These are the activations of a small neural network, seen along a few directions. Each row is one input.
Each table varies a few parts of the input and shows all the possible inputs, shuffled.
A made-up example of a description, with smaller parts first: line(4) and (point or ring(11) or (values(3) and ring(5))).
Shared parts are said once, and a part with two or three values counts as separate values.

Other details of the inputs vary at random and push rows far along three fixed directions, the same in every table; ignore that.

Rows:
x1: [  4  67 -38  37 -31   9 -22 -12   4  30 -25  37  -8]
x2: [ 21 -18  34  14  22   3  11  19  27 -19 -14  51  23]
x3: [-16  66 -34  64 -31 -75 -25 -26 -38  23   5  15  22]
x4: [-17 -30  19 -10  15 -19  -4  -2  17 -25  12  19  42]
x5: [-10 -42 -18  -5  -4  -7  43 -11 -30  15  -4 -57 -43]
x6: [-29 -29  16 -67  46  43 -14   3  13  -7  -3   8  47]
x7: [-18  40 -51   9 -35 -16 -22 -48  -6  27 -20  27  15]
x8: [-18  57 -55  13 -42 -19 -36 -59 -11  29  -6  12   5]
x9: [-10 -31  -7 -32 -22  -8  22  -9 -25 -10  17 -68 -44]
x10: [ 16   7  41  60 -28 -58  -3  27  39 -46  18  28   9]
x11: [ -9 -39  -8 -24 -16  -8  26 -16 -21  -1  16 -58 -44]
x12: [ 18 -10  49  65 -16 -52  -1  23  44 -46  12  34  14]
x13: [-10 -18   4  32 -23 -64  38  -3 -46 -14  32 -56 -40]
x14: [-30  55 -57 -52   8  43 -44 -21 -30  51 -15  -2  26]
x15: [-19 -24  22 -19  13 -17  -9   6  16 -35  12  13  48]
x16: [-10 -41 -12  -6   0  -4  45 -13 -42  15   0 -46 -38]
x17: [ 12  87 -26   7 -38   3 -38 -12   0  10  -5  21  -7]
x18: [  7 -20  39   1  32  23   2  36  27 -20   6  21  17]
x19: [ 31  -7  47  59  -8 -54   3  16  31 -48  15  42  21]
x20: [-36 -26  20   5  24 -16  -7  16  25 -16   7   5  43]
x21: [ 22  -5  38  -7   8   4  -9  28  34 -41   9  28  28]
x22: [ 42  -9   2  -9  10   5  31  21 -46   9  13 -40 -53]
x23: [ 19  75 -34  30 -13   3 -35  -9 -16  36 -13  30   1]
x24: [-20 -43   3 -42  62  40   4   9  -5  25 -23  24  55]
x25: [  3 -27  21 -26  48  70 -13  22  49   5 -17  19  20]
x26: [-20 -29  27   2  28 -18  -1  -8   9 -14   5  21  41]
x27: [-37 -19  22  -4  20 -15 -11  23  23 -26   8  -3  46]
x28: [ 47  -6  21  44 -27 -48  41  -2 -31 -20  22 -31 -66]
x29: [ -1 -38  -3  32 -39 -64  45 -16 -28 -13   9 -43 -46]
x30: [ 40 -21  10  46 -47 -46  47   5 -11 -20   6 -29 -71]
x31: [-15 -23  33  48   3 -75  18   3   4 -32   4  36  43]
x32: [ 49 -19 -12  -4 -25   7  43 -12 -23   3  -5 -26 -69]
x33: [-13 -60 -18 -72  35  74  33 -24 -38  38  -1 -70 -46]
x34: [ 17  76 -32  -3 -13  16 -33   7 -23  26  -7   8  -4]
x35: [ 15  58 -55 -21   7  64 -29 -11 -13  63 -42  36   2]
x36: [-37 -17  27  -4  23 -13  -8  20  10 -26  12   5  48]
x37: [ 19 -25  22 -51  36  66 -12  14  42  -8  -7  33  24]
x38: [  3 -32  13 -25  43  68   0  27  47   8 -31  30  20]
x39: [-23  61 -47   8 -13 -21 -33 -23 -34  39  -2   8  21]
x40: [-28 -20  33  61   5 -71   1  12  19 -32  15  10  41]
x41: [ 32 -31   8  -9   7  32  39   5 -27   7   8 -51 -70]
x42: [-32  45 -53 -49  -2  45 -39 -46  -8  47 -16  10  13]
x43: [ -5 -44  -8 -14 -15  -7  28 -26 -22   5  10 -58 -48]
x44: [ 35 -24  -5 -67  18  73  27  -4 -20  20   0 -41 -63]
x45: [  5  77 -28  10 -54   6 -44  -8  24   6  -6  15  -9]
x46: [  1 -26  24 -60  48  85 -11  40  44  -6 -11  -1  19]
x47: [ -1  87 -30  19 -37   8 -39  -1   2  14  -3  13  -7]
x48: [  4  -8  34  17  20   4  -7  38  44 -23   3  22  22]
Each input here is: values(2) and line(4) and (point or ring(5)).
Q: The inputs of x21 and x15 match in every part but the values(2) part. If x32 is changed in the same way as x21 into x15, which row does it become?
A: x7
Q: The inputs of x45 and x9 match in every part but the values(2) part. If x44 is changed in the same way as x45 into x9, which row does it become?
A: x42
Q: Change only the values(2) part in x34. List by row number the other rows that result.
A: x14
Q: Which other rows agree with x23 in the values(2) part and the line(4) part? List them by row number.
A: x12, x19, x25, x28, x41
Q: Which other rows agree with x35 in the values(2) part and the line(4) part? List them by row number.
A: x1, x2, x30, x32, x38

Rows:
x49: [-17 -53  56  26  12 -31  11  24  53 -47   3  35  45]
x50: [-22  30 -17  21  10  -3 -36 -20  11  29 -11  50  49]
x51: [  6  18  -9  -1 -11  15  -2  11  -4  14   4 -10 -23]
x52: [-22   8  -6  28 -23 -22 -24  -5  44  -7 -14  32  29]
x53: [ 11 -84   9 -94  71  75  20   1 -10  21  -6 -18   8]
x54: [ 44   3  16  49 -28 -43  48   0 -36 -17  16 -31 -73]
x55: [-24  65 -34  30 -14 -17 -40 -39  -6  34  -7  48  28]
x56: [ -1  21  -6  33 -51 -61  -8 -12  15 -24   2  15   6]
x57: [ -8  -4  15   0  -6 -12   9  -9  -9 -17  23 -37 -23]
x58: [-31  45  -8  11  -4   6 -51 -12  33   3   0  25  44]
x59: [ 45 -69  30 -38   9   1  61  37 -35 -24  28 -71 -67]
x60: [-26  30 -30 -19   3  24  -3 -18 -25  29 -16   0   0]
x61: [-17  46 -62   4 -25   2  -9 -22 -34  45 -22 -24 -20]
x62: [ 33   7  -4 -31  18  50  -9   5  13  10 -21  20   4]
x63: [  0  20 -23  21 -34 -46  25 -11 -58   2   6 -36 -35]
x64: [ -5  19 -33 -18   0  19 -19 -33 -23  37  -7  11   4]
x65: [ -2  -8  45   6  23  -2 -18  44  36 -34   9  51  52]
x66: [-26   1 -15 -24  26  36  -4   0  -5  24 -22   6  26]
x67: [ -1 -29 -31 -70  -3  70  16 -27  -2  17  -8 -33 -38]
x68: [ -4  12 -23 -16  -4  -9   6  -2 -29   9  -9 -12   4]
x69: [ 51 -27 -13  -1  -8  19  47   1 -36  16  -2 -64 -90]
x70: [  3  39   5  67 -61 -96  -1 -12 -25 -37  37 -30 -25]
x71: [ 22 -31  64  45  35 -16  13  41  39 -40   0  46  38]
x72: [ 20 -83  63   4  36 -15  43  64  12 -42  23 -24  -9]
x73: [-15  51 -46 -54  -9  50 -51 -30  11  29 -11  -8  11]
x74: [-12 -64  19 -32  68  40  -3  12  23  15 -11  21  48]
x75: [ -8  -1  24  59 -45 -79  20  -7   7 -40  17   7 -14]
x76: [ 26  34 -20 -10  -6  43 -13 -13  -2  20 -19  16 -16]
x77: [-10  -5  49  11  29   0 -13  41  39 -30   9  52  47]
x78: [-11   8 -16  -4  -8   5 -16  -9   4   6   7 -35 -12]
Q: What do these inputs look like to the network?
A: line(5) and (values(2) or line(4))
Q: Change only the values(2) part in x74. List by row number the other rows that result.
A: x61
Q: Change only the values(2) part in x53. List by row number the other rows that result.
A: x68
